A small network was shown many inputs. Here are its activations along a few directions, one row for each input.
In each table, some parts of the input vary, and every possible input appears once, in random order.
Descriptions start from the smaller parts, as in this example, which fits no table here: line(4) and (point or ring(9) or (values(3) and ring(8))).
Shared parts are said once, and a part with two or three values counts as separate values.
In the rows, zero is written as 128.

Other details of the inputs shift rows strongly along two fixed directions, in all tables alike. That doesn't count.

A family of inputs:
row 1: [127 113 117 158 212 106 128 102 181  66 129 218]
row 2: [153 125 119 148 181 110 124 124 171 123 150 160]
row 3: [143 152 139 150  77 140 154 135 107 108 161  92]
row 4: [121 155 120  73 150 138 155 153 168 123 101 170]
row 5: [123  99 116 159 143 101 104  94 110 122 157 100]
row 6: [152 132 126 111 158 121 152 146 151 137 116 139]
row 7: [118 153 121  98 156 135 132 139 181 114 134 180]
row 8: [149 148 130  91  98 150 144 168 135 168 114  90]
row 9: [150  96 167 169  63 124 109 120 118 135 134 110]
row 10: [ 95 145 114  76  61 152 126 133  98 176 130  62]
row 11: [152 156 144 148 139 110 128 157 174 165  88 190]
row 12: [ 88 121 132  88  79 158 129 126 103 133 144  82]
row 13: [112 102 118 161 131 130  93  79  88 117 110  92]
row 14: [ 94 131 120 103  86 171 114 126 101 136 132  89]
row 15: [151 141 128 210 119 143 123 109 103  85 147 123]
row 16: [115 185 102  74 160 113 149 174 163 192 106 147]
row 17: [143 101 146 145 120 148  83 116  82 110 120 100]
row 18: [ 95 142 111  73 139 104 159 132 147 158 131 137]
row 19: [103  87 134 129 109 152 122  97  81 103 112  87]
row 20: [154  72 140 163 122 121 130 106 113 102 149  91]
row 21: [119 142 132  79  45 186 125 150 115 135 128  75]
row 22: [149 154 112 120 148 136 132 155 166 157 134 143]
row 23: [133 137 135  82 160 118 131 155 131 138 113 163]
row 24: [136 162 134 129 100 117 184 157 128 112 149 125]
row 25: [132  90 106 203 158 114  79  76  96 108 146 107]
row 26: [157  87 163 184 109 110 114 110 117 116 103 136]
row 27: [140 128 124 148 226  98  95 115 163 104 149 220]
row 28: [125 129 135 106  81 174 119 134 113 114 105  91]
row 29: [127  81 123 159 136 110 116  94  85 119 125  85]
row 30: [103  81 119 181 201 104 112  74 130  68 137 180]
row 31: [139  68 145 173 167 108  93  91  98  74 151 142]
row 32: [133 119 142 106  77 162  92 139  83 138 144  81]
row 33: [150 124 135 187 126 126 150 111  95  80 127 121]
row 34: [107 122 103 137 203  90 126  95 141 122 108 174]
row 35: [104  98 120 140 116 122 103  77  97 120 150  86]
row 36: [145 169 137 127 116 120 133 167 182 182 112 187]
row 37: [110 157 108  72 166  87 169 163 170 175 136 156]
row 38: [143 218 115 117 145 128 180 181 166 145 113 170]
row 39: [ 92 174 114  58 123 153 147 164 144 167 100 134]
row 40: [138 126 170  84  15 129 161 174 122 175 126  85]
Description of these inputs: ring(5) and (values(2) or ring(6)).
Question: Changing only the ring(5) part turns row 16 into row 29. The same change can be made to row 39. Which row results?
Answer: row 19
Question: Change only the values(2) part in row 36. List by row number the other rows that result.
Answer: row 15

A family of inputs:
row 41: [113 135 122 106 133 121 132 133 139 149 128 135]
row 42: [128 140 130 109 131 138 127 143 137 139 115 138]
row 43: [131 142 133 116 124 129 146 144 145 130 122 143]
row 44: [123 142 127 111 120 140 125 140 137 141 127 134]
row 45: [128 150 129 120 121 129 146 143 144 133 131 144]
row 46: [132 106 133 163 124 137  99 104 105 105 129 115]
row 47: [129 146 133 116 117 129 146 141 142 131 128 141]
row 48: [147  95 141 166 126 122 112 109 108 112 130 112]
row 49: [140 104 141 169 118 134 121 107 106  98 125 114]
row 50: [139 131 132 128  98 131 132 137 117 147 133  95]
row 51: [116 141 123 101 115 137 139 138 120 131 136 110]
row 52: [125 139 130 108 122 137 125 138 139 137 125 137]
row 53: [137 119 132 162 101 138 126 115 104 110 131  97]
row 54: [118 130 126  95 112 139 140 138 123 128 132 109]
row 55: [119 124 131 103  86 149 135 132  94 127 135  77]
row 56: [124  99 129 151 128 134 113  97 103  93 142 109]
row 57: [124  96 133 143 123 126 112 106 103 121 122 104]
row 58: [134 138 130 117 121 121 136 145 142 148 136 133]
row 59: [132 150 130 120 126 128 147 146 139 132 122 144]
row 60: [136 137 131 115 130 116 137 143 147 145 132 143]
row 61: [128 138 128 109 136 134 126 141 147 135 118 148]
row 62: [120 101 130 145 117 125 111 105 101 122 130 101]
row 63: [129 153 130 121 123 127 146 145 140 133 126 141]
row 64: [118 129 124 102 138 118 132 135 143 144 120 139]
row 65: [135 102 134 161 123 139 101 105 102 105 124 115]
row 66: [125 141 104 148 190 116 129 117 150 112 132 169]
row 67: [138 139 130 117 129 118 138 147 138 147 126 137]
row 68: [147 126 114 200 244  78 108 101 176  98 130 228]
row 69: [117 132 125 102 121 124 134 137 124 150 121 121]
row 70: [116 133 124 102 134 118 132 132 141 146 126 138]
row 71: [114 137 123 100 110 141 140 137 122 132 140 109]
row 72: [127 100 129 154 138 134 115 101 103  94 133 111]
row 73: [127 149 121 117 125 138 127 141 137 144 121 129]
row 74: [125 101 123 165 135 123 108  94 106 119 129 108]
row 75: [139 135 129 117 145 113 137 145 156 142 125 154]
Question: Changing only one part turns row 63 into row 46. The same change can be made to row 53. Which row results?
Answer: row 73
Question: What is each input in this table made of?
Answer: values(5) and (point or ring(6))
Question: List by row number the other rows that have the values(5) part in common with row 51.
Answer: row 54, row 55, row 56, row 66, row 71, row 72
Question: Change only the values(5) part in row 45. List by row number the other rows that result.
Answer: row 41, row 44, row 58, row 71
Question: List by row number the other rows that have the values(5) part in common with row 69.
Answer: row 41, row 57, row 62, row 64, row 70, row 74

A family of inputs:
row 76: [148 124 134 176 171 104 114 120 152 126 116 184]
row 77: [147 128 134 170 149 127 137 122 138  94 121 158]
row 78: [146  99 136 212 120 121 113  90  93  90 135 108]
row 79: [147 137 119 182 175 104 120 117 158 123 118 178]
row 80: [109 131 130  51  75 144 130 155 114 181 134  77]
row 81: [122  71 134 167 134 146  77  78  87  96 123 103]
row 82: [117 128 101 152 202 101 118 102 143 111 144 166]
row 83: [103 174 100  82 207 113 157 154 187 134 115 206]
row 84: [122  70 134 165 145 132  90  78  95  78 123 116]
row 85: [121  76 127 167 173 106 100  78 115  92 124 142]
row 86: [139 169 127 110 177  92 159 166 196 151 109 215]
row 87: [109 110 114 149 143 121 117  96 101 111 133 108]
row 88: [149 132 130 172 136 134 113 122 131 112 116 144]
row 89: [150 107 140 171 121 119 134 119 119 103 146 120]
row 90: [111 108 116 145 171 111 128 101 126 106 129 143]
row 91: [155  92 143 185  79 137 102 103  88 114 143  69]
row 92: [136 135 164  71   6 169 153 176  92 156 116  49]
row 93: [140 182 120 113 195 110 139 172 207 155 101 236]
row 94: [108 138 121  81 137 123 127 136 140 167 118 138]
row 95: [140 156 134 111  80 133 156 157 123 152 142  97]
row 96: [120  75 131 152 110 133 114  88  76  94 151  69]
row 97: [105 169 114  53 112 154 140 159 137 171 115 114]
row 98: [145  89 149 184  86 132 129 101  85  95 135  85]
row 99: [104 152 116  78 105 153 142 140 111 141 125  93]
row 100: [119  93 111 181 176 114  92  73 116 102 127 134]
row 101: [137 199 110 121 191 114 163 170 191 141 113 220]
row 102: [ 98 179 112  46 131 151 147 161 167 142 142 155]
row 103: [106 129 129  50  26 162 134 153  85 181 141  16]
row 104: [131 181 135  79  89 153 157 179 160 141 138 144]
row 105: [159  77 151 195 119 113 104  96 107  88 141 117]
row 106: [140 141 152  84  45 143 140 175 118 180 133  78]
row 107: [111 144 127  44 111 127 152 159 140 169 133 116]
Question: What is each input in this table made of?
Answer: values(2) and (point or (values(3) and ring(5)))
Question: Changing only the values(2) part turns row 84 into row 92. The same change can be made to row 96. Which row results?
Answer: row 89
Question: Change only the values(2) part in row 99. List by row number the other rows that result.
Answer: row 101
Question: Change only the values(3) part in row 80. List by row number the other rows that result.
Answer: row 81, row 94

A family of inputs:
row 108: [100 118 113 143 120 138 129  99  91 112 132  82]
row 109: [140  90 135 178 175 104  85  95 118 121 104 157]
row 110: [135 119 134 137 113 123 103 125 133 161 116 126]
row 111: [128 145 135  52  91 142 130 171 141 192 115 101]
row 112: [115 103 147 111  56 158 124 118  85 110 131  71]
row 113: [134 160 124 107 155 103 126 158 158 182  98 168]
row 114: [108 121 113 111 197  91 116 119 174 147 123 193]
row 115: [135 152 141  99  48 170 150 162 100 147 109  68]
row 116: [118 134 123 133 172 118 138 124 157 106 111 181]
row 117: [163 113 143 214 163  91 141 107 148  93 128 175]
row 118: [130  77 142 162 118 129  80  90 106 126 120 112]
row 119: [102 122 113  94 121 118 127 123  97 172 126  84]
row 120: [149 101 153 145  47 128 113 130  71 162 120  46]
row 121: [117  72 137 138 131 113 101  97  89 124 122  99]
row 122: [104 149 117  75  80 163 152 146  89 139 142  56]
row 123: [139 149 126 126 138 100 127 150 167 179 119 163]
row 124: [129  76 139 155 163 104  95  94 109 116 112 140]
row 125: [114  84 130 171 140 129 103  77 102  71 138 124]
row 126: [129 141 123 123 175 129 126 134 159 102 136 183]
row 127: [136 141 127 135 145 146 129 137 139 107 119 154]
row 128: [130  98 133 104 132 124 111 126 129 143 126 118]
row 129: [107  93 122 153 125 140 103  87  92  85 154  97]
row 130: [114  77 129 101  77 140 106 108  75 141 145  34]
row 131: [155 152 151 110  65 133 182 174 128 150 125  97]
row 132: [109 104 116 123 174  96 116 105 120 140 122 139]
row 133: [140 129 135 143 127 153 112 125 125 101 135 135]
row 134: [116 109 120 135 133 141 111 100 101  87 154 105]
row 135: [108 133 130  58 115 121 133 154 152 183 117 137]
row 136: [122 103 128 137 129 143 122 108 102  81 136 111]
row 137: [117 130 113 138 198 115 140 113 150  89 115 180]
row 138: [162 118 148 155 135  76 139 139 139 156 122 149]
row 139: [114 115 128  61 109 130 127 145 129 166 131  94]
row 140: [145 150 129 163 131 129 128 139 147 123 139 156]
row 141: [121 149 113 113 197 119 130 133 169 103 140 194]
row 142: [105 174  96  88 201 113 164 145 170 127 115 188]
row 143: [137 157 132  65  86 138 131 175 141 199 116  98]
row 144: [142 116 125 186 184 129 115  98 134  79 106 175]
row 145: [136 163 139 111  64 143 161 164 126 159 117  96]
row 146: [165 108 149 204 129 110 126 111 131  92 152 148]
row 147: [139 184 133  83  68 149 177 186 134 168 112 101]
row 148: [106 119 108 149 135 139 108  93 101 100 155 102]
row 149: [160 100 132 185 152 105  93 108 129 131 131 133]
row 150: [115 111 103 176 177 126 119  79 100  81 129 121]
row 151: [121  80 108 163 165 114  85  77 100 117 146  96]
row 152: [123 153 137  87  79 163 134 157 130 142 129 114]
row 153: [156 146 130 174 144 129 122 130 145 107 141 156]
row 154: [130 167 125 122 126 135 145 151 152 143 105 153]
row 155: [120 161 132  90 107 146 152 157 147 147 104 137]
row 156: [132 123 145 138  45 164 119 125  87 125 126  66]
row 157: [108 166 100  94 161 134 139 137 140 131 148 140]
row 158: [146 143 124 165 151 140 123 129 140 103 121 157]
row 159: [107 131 117  94 116 149 144 134 105 117 140  95]
row 160: [127 131 120 143 192 120 137 118 154  90 109 187]
row 161: [140 109 138 184 101 153  96 105 103  97 137 109]
row 162: [170 109 146 199 133 113 138 118 126  89 143 140]
row 163: [ 97 151 108  97 160 120 154 132 147 129 120 151]
row 164: [ 98 153 108  87 146 125 147 131 144 130 133 149]
row 165: [ 94 159 109  79 101 144 149 136 118 147 137  95]
row 166: [111  84 133 161 127 133 115  84  95  80 125 103]
row 167: [161  84 161 165  65 106 120 116 107 148 139  83]
row 168: [139 165 136  99  79 163 136 164 129 143 132 107]
row 169: [120 104 140 131  98 152 114 116 105  98 142 108]
row 170: [151 177 132 130 158  92 172 166 196 145 131 207]
row 171: [174  82 154 175 104 101 115 117 114 133 143  95]
row 172: [119 179 122  83 134 138 149 164 170 152 112 178]
row 173: [107  80 110 168 156 110  85  68 101 123 142 107]
row 174: [122 141 137  73  86 160 152 158 117 126 127 103]
row 175: [158 169 147 105  93 126 170 181 156 149 148 137]
row 176: [105  73 122 139 128 117  94  84 100 127 138  95]
row 177: [150 180 118 132 159 123 155 164 170 135 124 183]
row 178: [139 191 115 130 168 108 153 161 192 147 121 209]
row 179: [101 170 115  62 146 131 152 163 167 142 137 168]
Question: What is each input in this table made of?
Answer: line(8) and (values(3) or ring(6))
Question: Changing only the line(8) part turns row 160 into row 131. The same change can be made to row 128. Which row results?
Answer: row 171
Question: Changing only the line(8) part turns row 126 into row 168. The same change can be made to row 169. Which row results?
Answer: row 161
Question: Change only the ring(6) part in row 144. List by row number the other rows that result.
Answer: row 127, row 133, row 152, row 155, row 172
Question: List by row number the other rows that have the line(8) part in common with row 153.
Answer: row 120, row 123, row 140, row 145, row 147, row 149, row 177, row 178
Question: A walk changes only the line(8) part. It starts at row 138 and steps to row 120. List the rest of the walk in order.
Answer: row 113, row 109, row 124, row 121, row 132, row 119

A family of inputs:
row 180: [124 136 149  72  75 149 132 158 136 166  96 116]
row 181: [153  82 129 209 150 127  67  79 101 107 135 111]
row 182: [117 160  93 148 209 124 126 123 172  99 141 194]
row 183: [100 131 130  46  98 129 159 152 118 146 137  99]
row 184: [109 188 110  66 127 101 184 173 154 188 132 133]
row 185: [144 137 146 107  72 148 127 159 115 165 103  85]
row 186: [143  97 131 238 144 127  96  76  93  73 118 128]
row 187: [134  85 141 130  66 120 118 123  74 151 136  34]
row 188: [119  99 138 122  96 144  92 119 119 139 127 100]
row 189: [121  98 136 126 107 157  95  98  85  94 142 100]
row 190: [115 122 118 110 194  81 133 127 176 151 121 195]
row 191: [133  93 136 176 174 136  98  88 115  61 115 170]
row 192: [179 161 145 159 171  86 169 164 205 116 142 228]
row 193: [128 120 136 130  61 181 143 120  79 102 126  62]
row 194: [105 182 105  46 132 120 193 168 161 159 140 129]
row 195: [125 157 105 163 172 117 117 119 145 129 135 165]
Question: What is each input in this table made of?
Answer: point or (values(3) and ring(5))
